Each row below is a small network's average activation on inputs in which a field has the value named, seen along a few directions.
Values that are neighbours, or in one group, have similar rows; names and order tell nothing.
(in the rows, 500 means zero)
Random noise pushes rows far along 2 fixed directions. That doesn't count. These rows show it; they differ only by the noise:
[444 306 585 591 682 308 749 718 252 641 473 403 623]
[454 345 595 538 668 375 664 649 318 577 457 380 600]
[547 338 749 422 772 442 608 674 368 523 368 370 642]
[399 318 509 639 627 287 760 693 240 655 514 404 598]


Values of Nusi:
j9: [532 846 143 342  98 830 418 408 752 413 753 593 446]
j7: [227 486 196 563 183 445 366 234 489 435 620 278 419]
j2: [324 736 119 765 342 404 336 231 501 420 550 436 303]
j6: [418 396 452 558 441 426 505 361 375 495 455 441 423]
j1: [687 361 850 538 609 405 660 847 351 686 335 841 651]
j5: [529 596 414 552 348 432 740 844 406 907 692 741 625]
j8: [481 559 454 732 754 329 587 677 352 498 621 480 487]
j4: [430 392 352 739 445 440 673 346 637 538 567 647 349]
j3: [627 601 460 282 240 706 174 166 856 313 521 671 329]
The values of Nusi form 3 separate groups.
Which other values are in the same group as j5? Give them in the order they are listed. -> j9
Which other values are in the same group as j6? Give them in the order they are listed. -> j7, j2, j8

Values of Suk:
u4: [464 485 384 599 457 537 652 614 408 577 667 294 608]
u1: [481 611 236 666 397 436 617 575 321 704 693 342 464]
u8: [322 391 404 651 475 410 534 299 679 442 451 381 520]
u7: [513 513 315 478 422 411 720 556 298 654 491 408 467]
u5: [780 715 667 279 600 668 369 567 866 384 360 773 571]
u6: [491 312 613 481 565 334 413 471 383 455 479 541 482]
u9: [346 424 501 511 560 444 479 423 471 369 542 573 419]
u2: [572 376 613 571 355 478 665 679 307 787 498 740 509]
u3: [402 433 591 682 677 313 622 730 314 568 489 601 572]
The values of Suk form 3 separate groups.
Which other values are in the same group as u6? Give them in the order they are listed. -> u8, u9, u3
Which other values are in the same group as u4? Give them in the order they are listed. -> u1, u7
